88	154	44	106	104
91	54	137	78	103
gives 103

117	122	128	42	65
112	64	104	102	108
gives 108

125	139	106	154	122	54	143
143	123	122	88	124	59	132
gives 132

96	119	123	72
93	92	156	54
gives 54

161	158	100	89
161	160	100	48
gives 48

48	35	50	51
156	163	146	145
gives 145

163	33	95	158	132	150	106
55	119	148	81	119	160	55
gives 55

93	69	106	100	124	50
105	88	117	114	80	80
gives 80

121	76	99	161
90	108	102	41
gives 41
---
151	123	51	149	126 value 151, 51

91	126	131	158 value 158, 91

43	118	100	82
106	100	104	103
110	96	99	103
value 118, 43

155	150	109	86	108 value 155, 86

83	117	159	126	141 value 159, 83

151	118	165	143	56	89	137
97	74	74	90	109	101	94
122	132	150	128	75	96	121
value 165, 56

114	168	143	53	149	71 value 168, 53

133	44	140	118	42
51	37	91	114	50
40	137	51	110	94
value 140, 37
---
100	98	122	69	112
127	73	157	62	76
81	117	102	98	87
yields 69

61	124	134	48	112	100	73
98	96	95	67	101	105	121
65	99	139	58	103	95	75
yields 100

126	121	133	137	85	105
97	109	39	105	128	91
96	158	135	138	37	40
yields 85

83	92	83	84	118	80	117
75	94	75	73	136	60	137
50	84	52	49	163	31	161
yields 80

85	114	90	124	75	149
85	82	93	144	76	158
95	97	88	128	84	149
yields 75

45	53	102	111	86	112	62
45	34	90	99	90	122	62
49	59	114	110	62	111	48
yields 112

158	125	34	32	121
110	81	104	120	119
126	55	97	129	144
yields 32
---
[143, 118, 70, 117, 156, 137] ans = 118
[[96, 106, 97, 93, 77, 93, 70], [119, 141, 85, 56, 127, 75, 42], [92, 115, 97, 92, 87, 93, 73]] ans = 106
[103, 48, 60, 96] ans = 48
[39, 42, 84, 74, 72] ans = 42
[[92, 117, 69, 154], [74, 117, 61, 117], [133, 109, 156, 76]] ans = 117
[[93, 105, 153, 53, 64, 149, 83], [93, 101, 57, 130, 103, 47, 107]] ans = 105
[[72, 140, 117, 71, 163, 87, 128], [112, 89, 99, 80, 78, 102, 90]] ans = 140
[108, 33, 75, 48, 146] ans = 33
[63, 76, 151, 98, 103, 89] ans = 76
---
164	164	157	76	119 gives 164
50	145	113	43	109 gives 50
154	101	90	107	119 gives 154
66	90	126	71	153 gives 66
157	160	141	70	111 gives 157
113	165	61	102	81 gives 113
---
array([[148, 152, 156, 142,  72, 112],
       [ 71, 113,  67,  63, 152,  44]]): 72

array([[ 67, 166,  74, 114, 105,  80],
       [ 46,  66,  59, 108, 125, 160],
       [109, 144,  71, 145,  83,  86]]): 125

array([[ 54, 125,  59,  56,  46,  86, 117],
       [115,  66, 118, 117, 120, 127,  73]]): 86

array([[154, 128, 115, 152, 136],
       [164, 102,  99, 162, 146]]): 152

array([[ 98,  60,  83,  76,  66, 134, 105],
       [113,  94, 133, 161, 106,  68, 131]]): 134

array([[ 99, 156, 102, 102,  66,  68, 112],
       [ 85, 122, 101, 101,  89,  72,  83],
       [ 83, 142, 125, 125,  73,  67, 104]]): 72

array([[107,  90, 102,  95, 126,  93, 124],
       [124,  88,  96, 136, 106, 106, 114],
       [ 59, 162,  80,  85,  86, 107,  86]]): 106
---
143	146	148	151	148	143	139
147	143	142	147	144	142	144
145	144	133	129	140	135	142
yields 140

110	100	95	96
43	90	42	143
168	113	166	58
yields 113

147	99	120	101	101	96
36	131	86	113	107	89
134	95	114	99	105	100
yields 99

93	95	93	43	101	110	101
88	82	101	90	91	114	112
99	93	91	114	105	104	99
yields 105

103	93	76	58
93	107	49	95
139	132	66	99
yields 132

94	70	106	103	122
100	86	150	121	109
71	150	40	78	47
yields 40

115	105	131	46	133	89	53
71	98	114	150	148	78	152
147	143	142	95	124	54	127
yields 124
---
115	99	51	94	93	122
120	78	74	105	81	94
| 93

117	59	112	88
110	54	113	93
46	75	118	131
| 110

165	108	134	151	127	58
32	104	99	79	49	98
| 127

69	65	40	80	123	81	77 | 123

84	101	101	95
70	73	93	120
55	51	151	155
| 70

143	75	161	113	74	98 | 74

62	153	42	81	118	64	141 | 118

158	76	118	36	80 | 80
---
124	94	93	130	91	148
92	119	113	86	116	37
ans = 86

151	115	102	106	94
40	46	155	130	153
104	141	62	80	115
ans = 155

126	145	47	71	125	103	133
64	74	133	109	81	117	129
39	117	169	68	82	61	42
ans = 81

93	97	106	96	79
154	97	100	80	91
122	93	107	92	102
ans = 100

85	110	131	60	63	116	121
46	68	103	76	139	100	81
ans = 139

82	111	106	150	59
82	111	105	150	59
82	111	75	150	59
ans = 105

78	69	98	95	92	122	106
156	107	95	125	134	82	156
ans = 134

99	133	125	140	83
74	124	102	68	156
75	81	82	49	83
ans = 102

84	111	95	49	73
148	121	85	68	43
ans = 85
---
149	58	70	121	43	86	158 yields 149
34	143	164	38 yields 34
80	116	93	152 yields 80
62	49	77	53	109	100	154 yields 62
43	109	164	133 yields 43
54	65	114	119	56	159	72 yields 54
---
53	31	109	91	68	110	110
60	54	111	166	74	119	119
>> 111

103	113	91	82	70	36	116
97	75	45	110	54	53	70
98	113	79	62	70	84	102
>> 45

68	91	126	117	57
119	64	71	69	117
152	96	92	124	85
>> 71

76	106	119	91	92	89
108	118	91	82	95	165
108	114	138	97	136	109
>> 91

131	88	78	44
89	73	57	82
155	82	65	93
>> 57

57	82	84	110
48	84	45	122
>> 45

104	80	103	134	88
97	46	65	97	61
>> 65

143	78	101	61	101
89	93	106	95	94
59	75	50	136	117
>> 106

97	93	67	96	106	110	150
100	86	95	99	85	109	131
109	110	107	126	100	95	95
>> 95

70	60	80	131
41	66	72	105
>> 72
